A small network was shown many inputs. Here are its activations along a few directions, one row for each input.
Each table varies a few parts of the input and shows all the possible inputs, shuffled.
A made-up example of a description, with smaller parts first: one of 2 separate values, together with either a single point or one of 11 places around a ring or (one of 6 places along a line, together with one of 8 places around a ring).
Shared parts are said once, and a part with two or three values counts as separate values.

Other details of the inputs vary at random and push rows far along three fixed directions, the same in every table; ignore that.

A family of inputs:
x1: [14, 35, -71, -7, -12, 5, -22, 6, 7, 24, 23]
x2: [16, 39, -62, -8, 5, -7, -28, 2, 10, 32, 23]
x3: [-8, 33, 17, 18, -3, 0, 2, -1, -18, 4, -5]
x4: [-8, 12, 21, 10, -9, -4, 14, -1, 7, 9, -13]
x5: [17, 5, -62, -5, -12, -14, -18, 8, 18, 36, 2]
x6: [-9, -10, 8, -1, 3, -10, -5, 13, -3, -14, -3]
x7: [-5, -37, 9, -38, 12, -14, -16, 21, -8, -19, 17]
x8: [5, 9, 20, 15, 6, 4, 1, -6, 8, 8, -24]
x9: [-7, -6, 16, -14, 13, -3, -2, 1, 6, -7, 4]
x10: [-9, -33, 1, -27, 26, -10, -23, 15, -5, -31, 18]
x11: [-2, -34, 5, -39, 8, 3, -14, 18, -4, -29, 17]
x12: [29, 12, -62, -8, 1, -10, -17, -3, 17, 36, 3]
x13: [-5, 19, 14, 13, -11, 9, 22, -2, 7, -6, -5]
x14: [9, 9, 17, 16, -6, -5, 8, 0, -5, 5, -23]
x15: [-2, 12, 11, 19, -11, 12, 9, 0, 9, -8, -19]
x16: [11, 13, 24, 3, 5, 2, 12, -11, 3, 13, -16]
x17: [-5, 20, 19, 13, 4, -1, 18, -8, 8, 4, -4]
x18: [-3, 18, 8, 24, -9, 10, 17, 1, 4, -13, -10]
x19: [-9, 18, 17, 15, -8, -7, 22, 0, 3, 4, -5]
x20: [6, -31, 4, -40, 9, 0, -10, 16, -11, -31, 18]
x21: [-4, 14, 17, 8, -12, 12, 15, -3, 12, -1, -13]
x22: [1, -10, 19, -18, 13, -1, -5, 2, 4, -2, -1]
x23: [-7, 17, 11, 26, -5, -7, 16, 3, -1, -4, -11]
x24: [5, 8, 14, 15, -10, 14, 6, 0, 7, -3, -24]
x25: [-7, -1, 7, 3, 16, -7, -1, 6, -1, -19, 7]
x26: [-26, -96, -31, 46, -27, 45, 10, -98, -60, 34, 26]
x27: [2, -33, 8, -39, 13, -16, -13, 19, -16, -21, 19]
Description of these inputs: one of 3 separate values, together with either a single point or (one of 2 separate values, together with one of 4 places along a line).
The inputs of x4 and x9 match in every part but the choice among 3 separate values. If x27 is changed in the same way as x4 into x9, which row does it become?
Answer: x16
Which other rows does x21 become when the choice among 2 separate values takes its other values? List them by row number.
Answer: x15
Which other rows does x24 become when the choice among 3 separate values takes its other values? List them by row number.
Answer: x5, x8

A family of inputs:
x28: [-18, -46, 86, 19, 5, 27, 15, -36, -30, -17, -26]
x29: [0, 4, -30, 8, 0, 2, 2, -25, -2, 24, 20]
x30: [8, -21, -27, -7, -7, 4, 7, -28, 6, 39, 5]
x31: [-8, -48, 30, -41, 22, -17, -15, 21, -3, -31, 5]
x32: [10, 5, -32, -12, -3, -1, 3, 6, 17, 1, 13]
x33: [3, -14, -43, 11, -12, 18, -6, -22, 2, 17, 9]
x34: [-6, 34, 34, 62, -24, 16, 34, -35, -14, 31, -34]
x35: [-7, 45, 72, 42, -6, 7, 36, 8, 20, -17, -52]
x36: [-4, 2, 33, -54, 46, -34, -29, 69, 6, -70, 15]
x37: [-25, -36, 63, 25, -3, 15, 20, -20, -43, -31, -8]
x38: [-11, -7, -31, 11, -18, 1, 1, -14, 3, 22, 8]
x39: [-24, -68, -3, -40, 18, 0, -20, -1, -39, -33, 57]
x40: [30, 61, 6, -2, 1, -17, 7, 50, 36, -18, -32]
x41: [12, 20, -33, -17, -8, 0, -16, 19, 14, 4, 3]
x42: [-19, -25, -15, -1, 0, -2, -9, -8, -14, 6, 24]
x43: [6, 13, -30, -12, -1, 2, -19, 9, 2, 11, 11]
x44: [0, 3, -33, 12, 1, 10, -13, -24, -6, 22, 11]
x45: [27, 66, -2, -11, 16, -28, -8, 48, 26, -12, -19]
x46: [-2, -8, -38, 2, -19, 7, 5, -23, -2, 24, 19]
x47: [28, 20, -8, 6, -9, -11, 6, 4, 21, 30, -28]
What is each input in this table made of?
Answer: one of 4 separate values, together with either a single point or one of 4 places along a line
The inputs of x37 and x46 match in every part but the choice among 4 separate values. If x34 is changed in the same way as x37 into x46, which row does it become?
Answer: x39
Which other rows does x44 become when the place on the line of 4 takes its other values? List them by row number.
Answer: x33, x41, x43
Which other rows does x35 become when the place on the line of 4 takes its other values? List them by row number.
Answer: x36, x38, x42
Which other rows does x31 become when the choice among 4 separate values takes its other values? List them by row number.
Answer: x28, x30, x47
